Each row below holds a small network's activations on one input, seen along a few directions.
In each table, some parts of the input vary, and every possible input appears once, in random order.
A made-up example of a description, with smaller parts first: values(2) and (point or line(11) or (line(4) and ring(5))).
Shared parts are said once, and a part with two or three values counts as separate values.
In the rows, zero is written as 128.

Other details of the inputs shift rows strongly along two fixed directions, in all tables alike. That doesn't count.

Rows:
r1: 129, 132, 147, 110, 112, 120, 142, 124, 128, 160, 132, 170, 128, 163, 79, 109
r2: 142, 117, 142, 140, 128, 159, 153, 155, 141, 82, 134, 91, 148, 68, 215, 147
r3: 117, 136, 159, 126, 120, 118, 127, 116, 122, 152, 128, 185, 135, 156, 96, 120
r4: 123, 140, 66, 113, 129, 93, 107, 113, 111, 167, 137, 133, 110, 192, 73, 119
r5: 123, 132, 114, 134, 139, 134, 112, 121, 123, 112, 117, 92, 123, 115, 127, 119
r6: 103, 137, 189, 123, 121, 129, 113, 118, 159, 147, 166, 214, 168, 129, 91, 155
r7: 132, 138, 62, 130, 139, 104, 112, 116, 98, 128, 107, 66, 89, 142, 105, 98
r8: 136, 111, 154, 130, 136, 152, 153, 138, 143, 105, 129, 110, 147, 90, 160, 129
r9: 137, 114, 160, 151, 150, 148, 136, 147, 139, 89, 117, 96, 140, 63, 218, 149
r10: 128, 133, 201, 125, 103, 153, 148, 136, 152, 125, 148, 186, 165, 92, 147, 145
r11: 117, 139, 149, 127, 131, 117, 117, 121, 141, 146, 155, 171, 139, 123, 106, 146
r12: 152, 123, 53, 123, 104, 104, 138, 121, 94, 150, 116, 81, 98, 173, 102, 96
r13: 103, 155, 163, 113, 112, 132, 97, 127, 142, 155, 135, 209, 139, 172, 78, 127
r14: 133, 114, 152, 145, 146, 153, 130, 145, 146, 84, 122, 89, 124, 56, 207, 162
r15: 108, 144, 163, 113, 112, 132, 113, 124, 140, 156, 138, 213, 134, 177, 77, 142
r16: 139, 111, 75, 139, 149, 114, 136, 114, 99, 113, 103, 64, 115, 131, 138, 106
r17: 125, 140, 111, 132, 127, 121, 104, 130, 124, 132, 114, 110, 111, 136, 119, 119
r18: 126, 125, 162, 118, 120, 142, 142, 146, 145, 127, 138, 160, 143, 135, 136, 130
r19: 151, 110, 109, 131, 135, 131, 146, 147, 124, 111, 117, 71, 115, 107, 167, 119
r20: 126, 131, 105, 127, 133, 113, 128, 124, 110, 135, 115, 130, 120, 167, 121, 114
r21: 146, 118, 52, 123, 113, 113, 145, 109, 95, 142, 117, 79, 111, 167, 92, 91
r22: 129, 129, 66, 127, 133, 93, 112, 122, 111, 150, 128, 100, 104, 150, 106, 124
r23: 134, 111, 113, 144, 152, 143, 134, 126, 128, 87, 117, 65, 120, 80, 169, 143
r24: 112, 133, 207, 130, 127, 153, 128, 132, 156, 117, 142, 185, 147, 87, 143, 163
Description of these inputs: line(4) and (point or line(5)).
- Changing only the line(4) part turns r16 into r20. The same change can be made to r6. Which row results? => r4
- A walk changes only the line(5) part. It starts at r12 and steps to r19. List the rest of the walk in order. => r9, r14, r17

Rows:
r25: 134, 143, 118, 123, 107, 128, 121, 138, 120, 137, 120, 118, 120, 140, 131, 104
r26: 127, 136, 169, 110, 92, 148, 136, 141, 137, 146, 124, 178, 121, 161, 98, 117
r27: 119, 135, 156, 123, 101, 132, 128, 113, 132, 150, 142, 170, 159, 142, 83, 108
r28: 148, 99, 98, 143, 179, 148, 148, 159, 144, 57, 128, 33, 134, 47, 248, 161
r29: 113, 157, 104, 118, 120, 105, 83, 122, 115, 156, 113, 144, 88, 181, 57, 113
r30: 128, 121, 58, 146, 181, 120, 105, 124, 109, 84, 94, 29, 97, 112, 167, 129
r31: 128, 124, 154, 113, 103, 143, 148, 113, 129, 141, 130, 161, 138, 153, 71, 111
r32: 105, 134, 217, 134, 125, 166, 124, 140, 168, 105, 157, 211, 188, 95, 181, 177
r33: 111, 145, 162, 117, 91, 126, 119, 106, 138, 165, 161, 218, 164, 157, 58, 132
r34: 130, 116, 121, 121, 129, 141, 148, 130, 120, 118, 109, 128, 126, 163, 120, 113
r35: 118, 128, 251, 141, 122, 151, 139, 140, 161, 125, 145, 212, 180, 74, 173, 150
r36: 132, 142, 92, 103, 105, 105, 117, 137, 128, 173, 143, 148, 102, 186, 73, 121
r37: 145, 109, 94, 130, 146, 101, 144, 131, 123, 138, 131, 96, 109, 121, 142, 134
r38: 159, 100, 75, 137, 146, 112, 163, 125, 93, 115, 92, 45, 88, 125, 151, 101
r39: 111, 128, 223, 153, 161, 148, 112, 138, 162, 100, 133, 162, 148, 45, 187, 174
r40: 125, 129, 86, 107, 117, 103, 133, 109, 125, 166, 155, 141, 124, 171, 51, 117
r41: 131, 148, 88, 119, 98, 114, 112, 127, 112, 156, 131, 134, 110, 168, 101, 118
r42: 142, 120, 54, 135, 150, 117, 136, 126, 95, 102, 99, 42, 115, 141, 162, 97
r43: 115, 127, 169, 150, 162, 160, 115, 129, 154, 72, 133, 93, 143, 27, 187, 164
r44: 138, 120, 71, 137, 126, 91, 131, 110, 95, 151, 119, 99, 105, 152, 121, 117
- What do these inputs look like to the network? => values(4) and (point or line(4))
- Changing only the values(4) part turns r27 into r42. The same change can be made to r33. Which row results? => r32
- Change only the values(4) part in r39. List by row number the other rows that result. => r29, r30, r43
- List by row number the other rows that have the values(4) part in common with r44. => r35, r37, r38, r39
